Each row below holds a small network's activations on one input, seen along a few directions.
Each table varies a few parts of the input and shows all the possible inputs, shuffled.
A made-up example of a description, with smaller parts first: one of 3 separate values, together with either a single point or one of 11 places around a ring or (one of 5 places around a ring, together with one of 6 places along a line).
Shared parts are said once, and a part with two or three values counts as separate values.
In the rows, 128 means zero.

Other details of the inputs vary at random and push rows far along two fixed directions, the same in every table; ignore that.

Rows:
x1: [125 132 135 132  94 122 128 126 117 125 123 141 139]
x2: [107 121 107 141 145 109 156 146 131 131 117 107 121]
x3: [106 146 107 150 143 106 164 143 127 122 116 134 106]
x4: [ 93 140 112 145 142 112 152 145 135 120 101 129 106]
x5: [149 144 138 115 134 144 116 116 132 127 140 137 124]
x6: [167  90 127 120 149 162  78  96 123 126 148 106 162]
x7: [128 147 144 114 102 128 131 133 130 128 127 137 122]
x8: [ 96 109  94 158 171 107 159 148 137 130 110 102 115]
x9: [112 144 153 115  76 117 136 142 122 131 120 157 123]
x10: [106 127 110 149 150 111 151 139 132 129 119 124 115]
x11: [103 130  92 164 179 110 157 139 136 122 117 125 106]
x12: [116 146 140 126 107 125 131 135 126 127 129 156 116]
x13: [140 111 130 130 118 140 107 113 120 119 130 126 146]
x14: [133 121 136 117 132 134 115 125 130 133 134 131 133]
x15: [107 139 152 108  71 119 134 143 127 133 112 143 125]
x16: [154  99  89 145 237 146 117 115 143 127 145  77 127]
x17: [170 131 144 103 152 167  82  94 131 132 155 138 140]
x18: [140 113 138 119 100 136 109 117 119 134 134 126 154]
x19: [118 128 133 133  92 117 133 130 119 126 119 136 139]
x20: [152 132 139 115 130 137 118 122 128 134 145 122 127]
x21: [127 121 105 137 181 133 133 129 142 123 125 102 120]
x22: [137 155 150 114  86 122 136 135 123 129 134 151 116]
x23: [148 131 135 116 132 135 120 118 124 136 147 127 136]
x24: [119 138 146 112 100 129 125 131 131 130 120 139 126]
x25: [115 142 150 108  73 119 140 146 130 132 118 135 124]
x26: [124 127 135 134  91 126 123 125 117 116 119 141 135]
x27: [149 120 138 110 125 136 117 127 130 138 143 111 134]
x28: [112 132 102 162 147 115 146 130 125 115 112 133 123]
x29: [119 145 149 113  71 110 145 142 121 135 127 144 127]
x30: [174 115 136 121 140 164  81  88 118 120 152 135 152]
x31: [ 83 115  96 157 162 104 162 156 137 124  97 111 110]
x32: [165 106 133 113 162 153  92 103 132 142 161 114 148]
Each input here is: one of 4 places along a line, together with either one of 2 separate values or one of 6 places around a ring.
Changing only the place on the line of 4 turns x25 into x21. The same change can be made to x15. Which row results?
> x24
Which other rows does x1 become when the place on the line of 4 takes its other values? List them by row number.
> x18, x19, x28
Which other rows does x28 become when the choice among 2 separate values takes its other values? List them by row number.
> x30
Which other rows agree with x9 in the place on the line of 4? List them by row number.
> x1, x4, x7, x10, x20, x23, x26

Rows:
x33: [149 147 147 120 105 145 107 112 127 115 138 155 112]
x34: [148 152 116 134 193 141 130 126 147 119 148 125  90]
x35: [156 130 152 101 162 139 111 118 137 167 166 145 129]
x36: [105 102 104 157 170 120 124 123 130 138 121 137 133]
x37: [121 107 110 146 190 127 119 120 133 144 135 130 132]
x38: [ 93 166 154 138  26 107 148 146 116 102  96 184 100]
x39: [156 122 161  83 100 156  88 112 140 137 139 113 156]
x40: [158  90  92 165 155 116 141 115 111 125 138  82 152]
x41: [112 135 125 152  49  73 192 157 104 128 115 121 121]
x42: [ 82 157  96 151 154 104 182 167 139 100  78 109  81]
x43: [104  68 106 136 170 135 107 127 133 130 117 100 150]
x44: [ 69 127 133 140  52 103 152 153 132 113  68 127 128]
x45: [150 173 150 109 124 133 131 114 121 143 163 168 118]
x46: [116  97 139 101 132 132 112 134 133 149 136 114 136]
x47: [103 100  94 127 233 119 152 156 158 148 132  79 104]
x48: [ 63 121 113 170  98  88 149 150 115 129  89 161 126]
x49: [131 109  97 148 168 151 107 116 130  92  97 105 138]
x50: [153 124 111 146 174 154 101  89 118 118 149 148 153]
x51: [134 125 168  87  57 140  96 118 130 126 122 128 158]
x52: [149 160 145 115 118 135 124 106 118 135 155 171 130]
x53: [138  97 133  96 177 144 103 129 142 157 153  98 136]
x54: [146 145 164  95  61 151  92 114 113 110 119 141 141]
x55: [ 91 182 126 124 109 101 180 173 136 113  91 125  77]
x56: [139  90 161  85 102 151  82 120 125 148 147 127 164]
x57: [122 135 127 149 104 135 117 104 107 111 127 173 149]
x58: [150 160 156 109  77 135 111 105 112 131 150 186 145]
x59: [ 91 163 135 128  67 108 166 160 127 103  75 141  96]
x60: [161 100 128 142  72 119 119 112  96 126 144 113 171]
x61: [171 145 141 115 150 160 101 108 137 122 155 141 113]
x62: [ 74 132  88 197 143 109 160 148 127  83  77 141  99]
x63: [116 124 111 127 165 138 140 138 158 137 117  84 111]
x64: [144 117 131 123 184 139 103 112 132 159 159 132 135]
x65: [199 134 154  98  99 129 129 125 116 153 187 110 149]
x66: [169 122 124 130 116 116 147 129 113 141 162  98 138]
x67: [118 123  92 133 226 125 154 144 168 130 114  68 108]
Changing only one part turns x36 into x64. The same change can be made to x38. Which row results?
> x61
What do these inputs look like to the network?
> one of 5 places along a line, together with either a single point or one of 6 places around a ring
Which other rows does x58 become when the place on the ring of 6 takes its other values? List them by row number.
> x33, x37, x39, x46, x59

Rows:
x68: [115 134 118 142 145 123 136 130 130 125 121 137 119]
x69: [108 120  98 157 157 108 158 145 131 123 114 106 115]
x70: [112 140 101 152 169 112 160 143 135 120 119 118 102]
x71: [129 142 140 112 123 133 126 132 134 129 129 135 116]
x72: [ 96 122  97 160 156 117 147 139 134 110  99 117 115]
x73: [126 140 137 120 116 133 123 127 130 124 122 138 123]
x74: [145 125 148 114  78 130 116 121 114 130 136 135 148]
x75: [135 144 134 128 113 127 131 125 124 125 131 140 124]
x76: [124 129 116 146 124 121 137 128 123 117 120 130 127]
x77: [135 120 151 112  82 132 110 120 116 135 135 142 150]
x78: [192  92 116 107 235 183  69  85 145 140 172  81 153]
x79: [141 134 155 101  98 133 116 124 126 145 146 142 137]
x80: [143 144 157 102 103 136 114 122 125 139 146 153 128]
x81: [114 124 119 144 129 123 132 127 124 122 119 137 129]
x82: [136 138 135 118 115 123 136 132 128 136 137 126 126]
x83: [116 118 123 135 131 119 135 135 129 133 124 125 128]
x84: [115 120 125 130 127 123 134 138 133 127 117 116 124]
x85: [122 118 134 123 103 128 122 130 124 125 117 124 139]
What do these inputs look like to the network?
> one of 3 separate values, together with one of 6 places around a ring
Which other rows does x73 become when the choice among 3 separate values takes its other values? List them by row number.
> x68, x75
Which other rows does x81 become when the choice among 3 separate values takes its other values? List them by row number.
> x72, x76
